These are the activations of a small neural network, seen along a few directions. Each row is one input.
Each table varies a few parts of the input and shows all the possible inputs, shuffled.
A made-up example of a description, with smaller parts first: values(3) and (point or line(11) or (line(4) and ring(8))).
Shared parts are said once, and a part with two or three values counts as separate values.
In the rows, 128 means zero.

Other details of the inputs shift rows strongly along three fixed directions, in all tables alike. That doesn't count.

Rows:
R1: [118 125 100 135 146 150 103 134 168 136 131]
R2: [117 136  93 154 154 162  79 149 161 122 125]
R3: [125 126 113 164 127 132  34 130 151 131  97]
R4: [163 222 180 110 112 183 140  90  78  86 180]
R5: [ 99 112 103 154 155 113  95 156 148 132 104]
R6: [111 142 126  98 146 140 179 121 134 125 161]
R7: [119 152 105 157 166 192  42 160 106 107 143]
R8: [ 79  92  87  74 183  90 129 142 138 184 167]
R9: [100 130 112  81 176 111 139 151  95 150 181]
R10: [ 61 118  88  87 206  95 144 161 130 168 167]
R11: [147  57 120 165  62 135 146 107 206 131  45]
R12: [117 129 124 128 130 111 147 144 135 125 111]
R13: [163 137 177 153  81 114 184 112 101  99 103]
R14: [139 151 146 140 101 120 126 112 133 121 102]
R15: [ 91 125 100  69 178 107 117 140 116 170 183]
R16: [131 117 102 166 143 183  45 152 124 110 120]
R17: [140  92 115 143 103 112  98 127 157 135  86]
R18: [147 145 137 180  90 130  92 127 145 100  65]
R19: [162 163 175 123 105 127 163 109  66 105 147]
R20: [131 175 167 101 131 115 194 119  83 120 157]
R21: [123 197 167  80 154 123 188 126  66 124 188]
R22: [177 141 170 162  68 131 110  96 112 104  97]
R23: [108 122 125 139 129 102 143 131 149 136 107]
R24: [133  91 105 119 131 138 133 125 160 145 138]
R25: [113 142 115 124 162 127 101 157 105 126 143]
R26: [101 100  93 142 147 112  59 138 166 154 108]
R27: [ 88 111  95 106 157  99 121 143 164 161 123]
R28: [160 126 173 157  82 112 180 115 112 102  95]
R29: [112  86 111 123 144 103 113 137 135 152 131]
R30: [121 136 119 142 156 133  71 147  96 124 146]
R31: [146  51 121 147  92 113 222 130 185 126  81]
R32: [ 83 142 115  79 173  98 170 142 126 160 165]
R33: [144 143 173  85 117 102 226 109  72 131 168]
R34: [162 122 140 155  93 174 101 116 119 107 114]
R35: [128 151 129 140 144 132  99 146  97 114 133]
R36: [121 134 117 117 146 123  84 126 113 143 146]
R37: [161 120 143 138  80 152 141  95 156 106 105]
R38: [124 120 116  86 161 142 155 129 114 149 195]
R39: [125 126 143 148 107 104 155 121 147 126  95]
R40: [ 87  73  90 119 134  78 168 148 192 159  88]
R41: [123 122 150 100 104  85 216 100 141 148 120]
R42: [ 88 125 123  90 157  90 169 124 138 167 156]
R43: [133 153 148 109 129 118 167 134  91 118 148]
R44: [144 200 159 163 135 157  69 135  80  90 134]
R45: [145 139 140 127 124 157 159 125 110  96 145]
R46: [143 163 137 171 108 183  87 125 131  96 104]
R47: [131  53 114 128  96 127 168 114 179 150  93]
R48: [120 127 104 135 129 125  60 135 152 137 108]
R49: [118 164 101 152 170 186  45 155 122  94 144]
R50: [160 111 165 119  62  94 200  91 150 131  88]
R51: [112 165 146  84 144 152 178 109 109 144 182]
R52: [138 158 132 125 141 141  71 131  84 123 155]
R53: [137 158 149 153 110 128  98 115 129 118 108]
R54: [122 116 118  94 141 134 166 116 153 155 162]
R55: [122 125 120 159 114 113 114 132 154 122  82]
R56: [166 129 157 129  79 121 146 110 108 113 114]
R57: [176 112 170 140  58 107 182  94 115 112  94]
R58: [105  99 118  95 154  96 149 131 116 161 162]
R59: [128 127 105 132 156 169  81 144 114 107 156]
R60: [ 79 107  97 102 179 138 160 152 144 154 155]
R61: [148 155 146 158 117 136 107 133  95  98 114]
R62: [155  75 129 130  87 134 172 108 154 116 109]
R63: [133 108 139 123 115 105 135 112 130 144 125]
R64: [126  82 105 174 128 118  71 152 146 124  85]
R65: [164 185 148 164 121 186  99 131 107  82 135]
R66: [131  74  93 157 117 116  66 148 162 133  78]
R67: [ 96  96  99  93 173  99 141 155 122 158 156]
R68: [115 128 120 119 122 108 132 128 152 140 111]
R69: [144 214 165 108 134 148  90 102  66 119 178]
R70: [129  98  89 143 136 160  56 132 161 121 120]
R71: [153  65 127 136  97 123 204 124 161 126 107]
R72: [156 199 174 112 109 140 116  97  79 116 157]
Description of these inputs: ring(8) and (values(3) or line(6)).
Changing only the ring(8) part turns R59 into R45. The same change can be made to R16. Which row results?
Answer: R7
Changing only the ring(8) part turns R32 into R25. The same change can be made to R55. Which row results?
Answer: R61
Which other rows agree with R11 in the ring(8) part? List them by row number.
Answer: R3, R26, R37, R48, R50, R54, R69, R72
Which other rows agree with R1 in the ring(8) part? List them by row number.
Answer: R4, R14, R27, R41, R42, R51, R53, R68

Rows:
R73: [132  30 112 157  86  81 129 103 178 158  68]
R74: [104 110  91 118 165 109 146 174 124 129 118]
R75: [ 88 111  92  77 145  79 169 128 185 174 121]
R76: [154 185 160  87 149 132 155 145  39 108 189]
R77: [ 92 188 161 101 170 126 193 122  69 130 192]
R78: [110 140  88 126 202 247  60 137 122 130 212]
R79: [132 148 162  55 112 102 181  94 119 144 152]
R80: [206 169 202 183  19 131 197  96 119  41  39]
R81: [229 174 195 157  30 146 113  98  57  59 107]
R82: [138 140  76 112 169 233  71 144 141 100 192]
R83: [132 108 123 145  77  87 189 126 202 116  57]
R84: [105 166 132 133 149 154  15 123 117 142 152]
R85: [101  67  92  49 161  63 159 128 148 178 163]
R86: [122 141 164 125 137 114 220 129  80 132 149]
R87: [147 124 122 187 118 151   8 139  95 115 119]
R88: [107  64 134 109 151  82 218 144 124 169 143]
R89: [104 172 124 183 147 152  37 139 150 114 110]
R90: [101  66  74 201 117 115  43 137 234 166  20]
Changing only one part turns R84 into R79. The same change can be made to R89. Which row results?
Answer: R83
What do these inputs look like to the network?
Answer: values(2) and (point or ring(8))
Change only the values(2) part in R87. List by row number the other rows that result.
Answer: R81

Rows:
R91: [101  93 107 122 135 124 183 138 160 144 115]
R92: [106 152 122  93 171 114 103 148  81 140 173]
R93: [104 100  97 162 163 125  82 168 143 128 110]
R94: [127  89 138 118 100 126 209 111 156 128 119]
R95: [ 96  74 112 124 126  80 190 141 171 159  81]
R96: [154 114 127 172  83 109 119 135 146  98  58]
R97: [ 99  97 124 103 135  84 177 132 148 166 114]
R98: [121 105 121  96 125  88 155 123 154 161 129]
R99: [108  74 122 130 132  77 154 141 148 155 111]
R100: [158  97 123 158  91 155 117 132 141  97  92]
R101: [ 96 192 120 116 185 133  74 147  97 124 171]
R102: [ 97 149 111 101 182 139 141 138 130 133 172]
R103: [136 101 114 156 135 155  64 139 139 125 125]
R104: [162 180 155 134 106 155  80  95 106 105 141]
R105: [100  82 113 120 133  98 197 141 166 151  94]
R106: [113 121 126 111 131  87 180 139 147 143 120]
R107: [158 109 137 167  80 161 130 120 156 105  78]
R108: [163  94 139 179  86 153 121 126 147  99  91]
R109: [131 119 142 119 114  99 177 134 108 121 115]
R110: [106 137 126  91 154 117 120 125 113 164 155]
R111: [129 173 150 110 149 160 162 125  93 121 162]
R112: [151 186 182  93 107 119 161  86  87 122 164]
R113: [140 131 130 101 121 119 139 111 136 146 148]
R114: [153 186 171 159 101 156 124 116  91  81 114]
R115: [136 133 148 112 108  90 174 122 137 137 119]
R116: [170 160 156 168  97 173 115 109 109  91 132]
R117: [109 170 138 124 151 128  84 131  97 127 149]
R118: [106 124  95 158 152 129  77 153 164 116  96]
R119: [143 167 162 138 122 129 175 116  95 110 143]
R120: [129 157 138 165 143 136  68 150  94 109 128]
R121: [125 112 124 115 139 132 151 115 134 147 157]
R122: [127 149 133 163 108 132  99 138 123 112  91]
R123: [ 98 128  87  90 181 111  67 147 117 158 168]
R124: [120  97  80 134 145 146  89 152 156 123 127]
R125: [110 117 101 162 149 156  81 147 153 113 104]
R126: [125 136 138 163 111 123 109 132 131 108  86]
R127: [161  90 146 173  77 112 101 116 143 121  72]
R128: [133 107 134 113  95 117 163 102 139 149 120]
R129: [150 151 176  95  96 127 186  79  96 130 157]
R130: [173 153 168 156  76 172 109  96 116  90 110]
R131: [148  99 120 159  92 138  85 114 160 132  74]
R132: [166 133 139 170  93 143  80 101 129 116 106]
R133: [129 156 121  82 160 150 118 126  95 132 195]
R134: [154 154 153 184  98 127 110 122 115  99  91]
R135: [153 150 156  92 111 139 180 105 120 129 164]
R136: [146 114 146 112  98 127 181  97 152 126 126]
R137: [141 169 139 104 145 148 160 129  91 107 170]
R138: [111 169 132 101 148 134  91 123  91 147 168]
R139: [113  74  91 172 152 137  92 162 167 127  95]
R140: [115  79 102 105 130 116 187 137 182 148 130]
R141: [156 128 146 162  94 119 102 105 128 125 101]
R142: [125 191 160 100 142 117 133 113  90 124 168]
R143: [129 130 135 107 124 138 177 113 141 122 151]
R144: [141 122 147 121 100 100 217 124 148 122 106]
R145: [103  82  76 105 165 119  75 146 139 159 142]
R146: [128 132 103 148 139 131  93 154 131 107 107]
R147: [157 152 165 109 112 144 202 116  82 100 150]
R148: [135 166 145 151 107 135  84 127 107 115 110]
R149: [117 162 117  99 172 138  47 142  74 136 179]
R150: [147 159 133 173 134 167  94 130 115  99 126]
R151: [125  80 105  88 125  92 168 116 150 159 136]
R152: [132 122 100 162 136 150  88 152 167 112  98]
R153: [147 108 127 150 102 157 104 120 154 125  93]
R154: [ 89 112  95  92 166 141 120 138 138 164 167]
R155: [104 102 102 141 138 118  59 134 153 145 103]
R156: [133 172 150 108 124 169 153 116  92 117 175]
R157: [ 91 150 107 124 187 114  74 147 109 153 167]
R158: [142 146 153 102 111  95 174 116 101 125 139]
R159: [120  77 126 100 133  97 171 116 136 166 149]
R160: [ 93  93  92 107 169 105 147 163 133 142 132]
R161: [ 68 125  77 122 189 130  88 171 139 150 140]
R162: [137 103 126 100 125 135 151 124 119 132 147]
Changing only one part turns R140 into R113. The same change can be made to R94. Which row results?
Answer: R129
What do these inputs look like to the network?
Answer: ring(8) and ring(9)
Change only the ring(9) part in R114. List by row number the other rows that result.
Answer: R93, R105, R118, R119, R144, R146, R160, R161
Change only the ring(8) part in R132. List by row number the other rows that result.
Answer: R116, R119, R121, R134, R141, R150, R157

Rows:
R163: [167 119 163 115  90  88 199  91 131 150 146]
R164: [128  68 119 135 123  85 123 126 174 140 112]
R165: [154 115 121 172  90 142  91 159 129  99  51]
R166: [142  90 137 100  85 110 175 114 150 123  91]
R167: [141  84 134 136 109  77 181 106 140 123 123]
R168: [162 192 169 137  94 143 143  92 121 121 125]
R169: [ 82  85 126  84 165  95 150 126 125 175 158]
R170: [ 69 133  85 132 198 119  94 178 145 153 127]
R171: [127 100 161  89 126  88 194 102 122 152 153]
R172: [154 101 117 162 109 197 119 119 161 128 133]
R173: [101 139 101  93 161 138 105 138  90 125 155]
R174: [132 151 100 117 148 137  81 139 106  97 152]
R175: [ 64 150 112  91 185 118 150 127 108 147 169]
R176: [118  64  99 116 145 161 208 117 164 124 149]
R177: [165 185 148 145 141 247  59 117  98  74 177]
R178: [200 182 140 152  76 161  63 116 118  89 114]
R179: [157 118 160 113  67 132 160 107 124 106  88]
R180: [127 157 126 105 188 198 165 150  93 121 208]
R181: [ 85 155 117  95 179 113 155 122 117 137 171]
R182: [138  83 136 136 109  79 182 106 137 124 121]
R183: [139  82 111 183 126  97  97 161 156 126  84]
R184: [131 134 145 140  90 125 161 103 154 146  88]
R185: [156 122 121 156  68 156  74 126 139 124  71]
R186: [157 168 167 141 122 132 116  98  66  99 156]
R187: [150 130 150 187 110 134  83 145 100 113  85]
R188: [114 183 131  85 161 116 159 115 128 157 193]
R189: [147 196 179 135 100 140 167  87  85  88 131]
R190: [164 115 131 176  98 129  66 114 144 136  91]
R191: [ 79  99 101 136 146 122  90 140 180 145  87]
R192: [ 90  85  70 140 189 185  93 149 146 127 174]
R193: [151  92 139 159 100 107  99 118 157 116  97]
R194: [164 102 122 109  80 104 177 115 163 137 106]
R195: [148 162 160 141 110 105 195 131 132 107 118]
R196: [121  80  90 117 129 120  87 146 172 129  92]
R197: [116  80 121 182 118 113  95 160 135 141  75]
R198: [ 95  91  77  67 159 105 145 142 153 186 147]
R199: [122 158 116  82 160 133 127 128  82 116 177]
R200: [111 122 116 146 134 127  86 130 175 124  92]
R201: [130 175 136 150 133 147  60 127 142  97 124]
R202: [159 125 184 145  75 113 185  83  84 106 110]
R203: [136  90 122  87 107  98 176 125 160 127 121]
R204: [156 109  97 173 109 128  73 173 155  96  68]
R205: [110 158 112 116 183 140  44 133  95 169 183]
R206: [137  81 109 124 113  97 173 158 154 131  82]
R207: [ 78 163 109  83 195 107 156 129 115 137 198]
R208: [152 124 138 104  84 129 163 110 124 142 109]
R209: [150 182 206 118  98 149 128  92  51 114 165]
R210: [136  81 104 142 106 108 144 161 154 125  63]
R211: [103  94 119  83 116 106 200 121 114 139 132]
R212: [158  91 110 148  96 100 150 159 163 108  74]
R213: [190 162 176 150  80 127 127  91 104 119 137]
R214: [115 121  98  86 181 190 158 126 141 161 207]
R215: [126 167 105 121 153 159  52 138  83  99 147]
R216: [158 145 140 171 122 229  55 124 122  81 148]
R217: [184 170 155 113  81 147 136 102 103 116 129]
R218: [ 70 131 103 142 168 126 106 172 137 150 115]
R219: [138 196 181 141 113 140 167 126  82 106 122]
R220: [ 94 154 130  74 158 109 190 111 131 179 171]
R221: [ 80 161  68 122 206 137  29 158 159 163 168]
R222: [130 172 159 108 170 117 144 140  58 138 191]
R223: [171 193 129 144 118 162  52 126  82  63 145]
R224: [121 100 161  89 124  90 194 101 117 154 149]
R225: [132 109 146 107  92 110 212 142 110 132 104]
R226: [147 159 142 164 105 138  79 119 160  90  97]
R227: [135 117 114 178 103 112 116 120 177  93  74]
R228: [ 83  92 107  83 173  94 149 128 128 206 170]
R229: [113  77  97 169 138 110  70 132 144 129  91]
R230: [ 82  80  86 180 121 122  84 140 183 127  53]
R231: [165 182 196  95  67 158 160  95  64  94 141]
R232: [ 98  97 100 149 149  96 148 162 179 145  83]
R233: [ 81  97 110 111 126 105 172 123 176 186 110]
R234: [135 113 139 157  98 132  91 115 125 155 107]
R235: [ 97 121 144  89 132 100 198 109 153 148 129]
R236: [154 119 134 172 124 105 108 150 127 116 111]
R237: [167 194 195 138 118 135 146 120  41 108 157]
R238: [124 131 141 129 125  90 211 140 150 128 115]
R239: [ 68 174 108 129 183 167  12 151 119 135 150]
R240: [ 90 134 142  94 160 113 154 115  67 151 189]
R241: [ 92 125  78 142 217 199  67 188 121 135 193]
R242: [126 101  91 111 136 118  84 148 165 121 121]
Changing only one part turns R163 into R164. The same change can be made to R234. Which row results?
Answer: R209
Changing only one part turns R212 into R178. The same change can be made to R204. Which row results?
Answer: R194
Changing only one part turns R215 into R166. The same change can be made to R182. Which row results?
Answer: R193
What do these inputs look like to the network?
Answer: line(4) and (values(2) or (values(3) and line(6)))
Start at R236 and move only the line(6) part, one step at a time. The first step leads to R183. Which rows follow, in order?
Answer: R222, R237, R187, R197
Change only the line(6) part in R175. List by row number the other rows that result.
Answer: R181, R189, R207, R227, R230
Change only the values(3) part in R199. List by row number the other rows that result.
Answer: R181, R186
Change only the values(3) part in R197. List by row number the other rows that result.
Answer: R218, R225
